Each row below holds a small network's activations on one input, seen along a few directions.
Each table varies a few parts of the input and shows all the possible inputs, shuffled.
Descriptions start from the smaller parts, as in this example, which fits no table here: one of 6 places along a line, together with either a single point or one of 9 places along a line or (one of 2 separate values, together with one of 8 places around a ring).
Shared parts are said once, and a part with two or three values counts as separate values.
(in the rows, 128 means zero)

Other details of the inputs vary at random and push rows far along two fixed directions, the same in every table; ignore that.

Rows:
x1: [124 142 137 115 124 120 157 153 120 118 127 154 112]
x2: [124 112 107 135 136 135 130 138 132 153 134 131 128]
x3: [128 147 130 117 133 112 111 116 135 116 127 120 122]
x4: [106 126 142 142 110 142 120 114 104 115 119 117 172]
x5: [ 90 170 145 157 157 134 184 118  77 148 127 143 160]
x6: [140 119 124 133 136 132 125 130 156 152 135 128 121]
x7: [132 115 112 125 127 139 121 119 114 126 108 139 115]
x8: [128 144 105 130 132 114 127 134 138 121 107 134 133]
x9: [116 128 162 141 123 136 118 122 128 124 158  89 163]
x10: [139 104 113 125 124 144 119 123 114 141 130 135 113]
x11: [176 180  90  78 154  85 158 137 152 133  94 200   4]
x12: [102 173 144 156 164 138 144 109 111 155 124 117 176]
x13: [160 140 140 129 130 135 114 112 131 132 123 130 111]
x14: [133 128 128 124 141 121 120 106 141 148 145 126 103]
x15: [157  36 143  94  33 109 111 224 171  39 143 120 134]
x16: [142 141 134 121 126 132 112 112 125 119 112 130 128]
x17: [123 116 105 134 135 129 129 141 133 130 118 129 134]
x18: [ 93 132 137 133 116 125 121 119 114 111 134 102 164]
x19: [150 137 132 139 137 123 122 137 155 137 128 121 127]
x20: [115 118 111 120 132 122 122 122 122 119 129 121 119]
x21: [116 108 116 126 133 129 123 120 123 138 147 122 118]
x22: [124 100 159 143 113 160 125 110 121 142 149 108 158]
Each input here is: either one of 4 places along a line or (one of 3 separate values, together with one of 6 places around a ring).

Rows:
x23: [139 193 117 122 165 119 152 102 101 145  91 170  80]
x24: [132 180 135 135 175 126 141  99 127 166 119 147 108]
x25: [141  84 143 109  68 121 116 169 150  70 138 122 136]
x26: [119 180 130 122 161 122 160 104 105 152 115 159  96]
x27: [148 113 107 123 128 118 131 147 155 130 126 137 108]
x28: [174 118 106 107 125 112 127 144 164 132 128 152  68]
x29: [166 183  70 103 179  99 112  80 138 156  84 161  41]
x30: [103  86 168 149  87 142 102 151 142  91 156  68 214]
x31: [167  77 122  91  83 111 121 180 163  80 136 139  91]
x32: [109 186 118 138 168 127 152 105  88 150  97 154 126]
x33: [122 155 118 137 164 145 129  76  99 175 128 137 110]
x34: [ 83 110 152 142 111 137 143 151 107 110 145 106 186]
x35: [ 99  73 154 134  67 133 122 171 129  77 148  96 201]
x36: [ 89 100 151 150 109 141 147 158 109 112 153 106 188]
x37: [147  61 130 117  85 138 106 155 152 112 146 114 127]
x38: [148  71  98 111  94 129  89 144 152 101 131 117 116]
x39: [212  98  80  70  95  92  69 139 187  88 108 140  37]
x40: [137 192 134 135 168 121 128  90 121 159 120 132 110]
x41: [ 54 161 178 186 164 165 158 101  88 171 153  92 228]
x42: [ 71 140 149 178 163 164 156  92  80 184 138 109 191]
Q: What is each input in this table made of?
A: one of 2 separate values, together with either one of 4 places along a line or one of 6 places around a ring
Q: Changing only the choice among 2 separate values turns x30 into x40. The same change can be made to x35. Which row results?
A: x25
Q: Which other rows does x24 become when the place on the ring of 6 takes its other values? List them by row number.
A: x28, x33, x37, x39, x40
Q: Which other rows does x27 become when the place on the ring of 6 takes its other values? List them by row number.
A: x29, x30, x38, x41, x42
Q: Which other rows does x36 become when the choice among 2 separate values takes its other values? List them by row number.
A: x31

Rows:
x43: [131 121 115 139 133 133 130 127 138 147 127 128 125]
x44: [127 142 116 133 130 125 122 123 133 130 111 131 140]
x45: [127 135 117 136 137 129 121 116 139 136 121 120 138]
x46: [ 82 147 139 147 136 135 135 106  94 134 125 119 171]
x47: [122 151 137 130 145 133 131  96 123 146 122 127 130]
x48: [108  26 179 139  44 160 109 169 145  85 180  73 214]
x49: [129 124 117 128 132 127 128 126 119 131 139 126 111]
x50: [131 145 141 131 147 135 149 118 107 149 134 145 120]
x51: [128 125 132 125 129 133 145 124 122 144 129 146 116]
x52: [124 145 139 128 122 133 129 112 125 127 116 128 138]
x53: [127 127 119 123 138 125 141 136 111 128 131 141 111]
x54: [140 129 122 133 146 126 139 139 126 139 124 140 117]
x55: [125 142 122 123 126 120 120 126 115 112 118 127 126]
x56: [130 140 120 121 138 124 120 117 120 118 128 119 122]
x57: [ 76 146 144 150 143 150 158 113  82 144 124 124 173]
x58: [143 127 135 129 128 129 129 121 128 141 139 131 111]
x59: [104 164 166 152 143 143 139 101  93 143 129 117 167]
x60: [132 124 132 121 127 135 116 114 140 137 132 125 119]
x61: [167  98  92 102  99 113 112 165 168  93 105 148  91]
x62: [130 128 135 121 116 135 139 126 124 123 117 140 125]
x63: [140 133 138 125 119 128 133 131 121 119 121 140 118]
x64: [137 142 126 137 144 125 119 121 133 133 125 119 133]
x65: [ 89 130 144 164 146 155 158 120 100 162 139 124 180]
x66: [111 152 140 122 131 110 158 146 147 123 135 135 129]
x67: [142 138 140 123 130 127 119 114 132 124 130 123 121]
x68: [116 130 114 121 141 126 121 111 129 144 126 123 114]
x69: [118  42 184 134  57 157  95 165 147  81 178  66 206]
x70: [120 146 123 130 154 127 124 105 113 144 136 125 118]
x71: [120 164 148 125 142 104 154 149 139 124 137 135 123]
x72: [120 125 111 128 136 125 136 118 121 143 128 133 112]
x73: [136 134 123 134 143 129 114 125 137 143 132 121 123]
x74: [174 111 102 105 111 107 110 166 158  95 106 150  85]
x75: [149 114  95  98 116 105 105 133 154 103 115 133  91]
x76: [172 120 104 107 109 104  98 156 161  96 108 136  98]
x77: [126 139 116 137 152 131 122 110 136 156 124 130 125]
x78: [112 123 118 127 135 127 147 129 112 138 123 141 119]
x79: [136 132 122 142 144 131 130 125 126 148 134 129 125]
x80: [164 104  99  94  96 105 109 166 144  81 115 146  79]
Q: Changing only one part turns x50 into x51. The same change can be made to x70. Which row results?
A: x68
Q: What is each input in this table made of?
A: one of 2 separate values, together with either a single point or (one of 3 separate values, together with one of 6 places around a ring)
Q: Which other rows does x54 become when the place on the ring of 6 takes its other values? List them by row number.
A: x64, x73, x74, x76, x79
Q: Which other rows does x59 become when the choice among 2 separate values takes its other values? List them by row number.
A: x52
Q: Which other rows does x77 become when the choice among 3 separate values takes its other values? List them by row number.
A: x60, x68
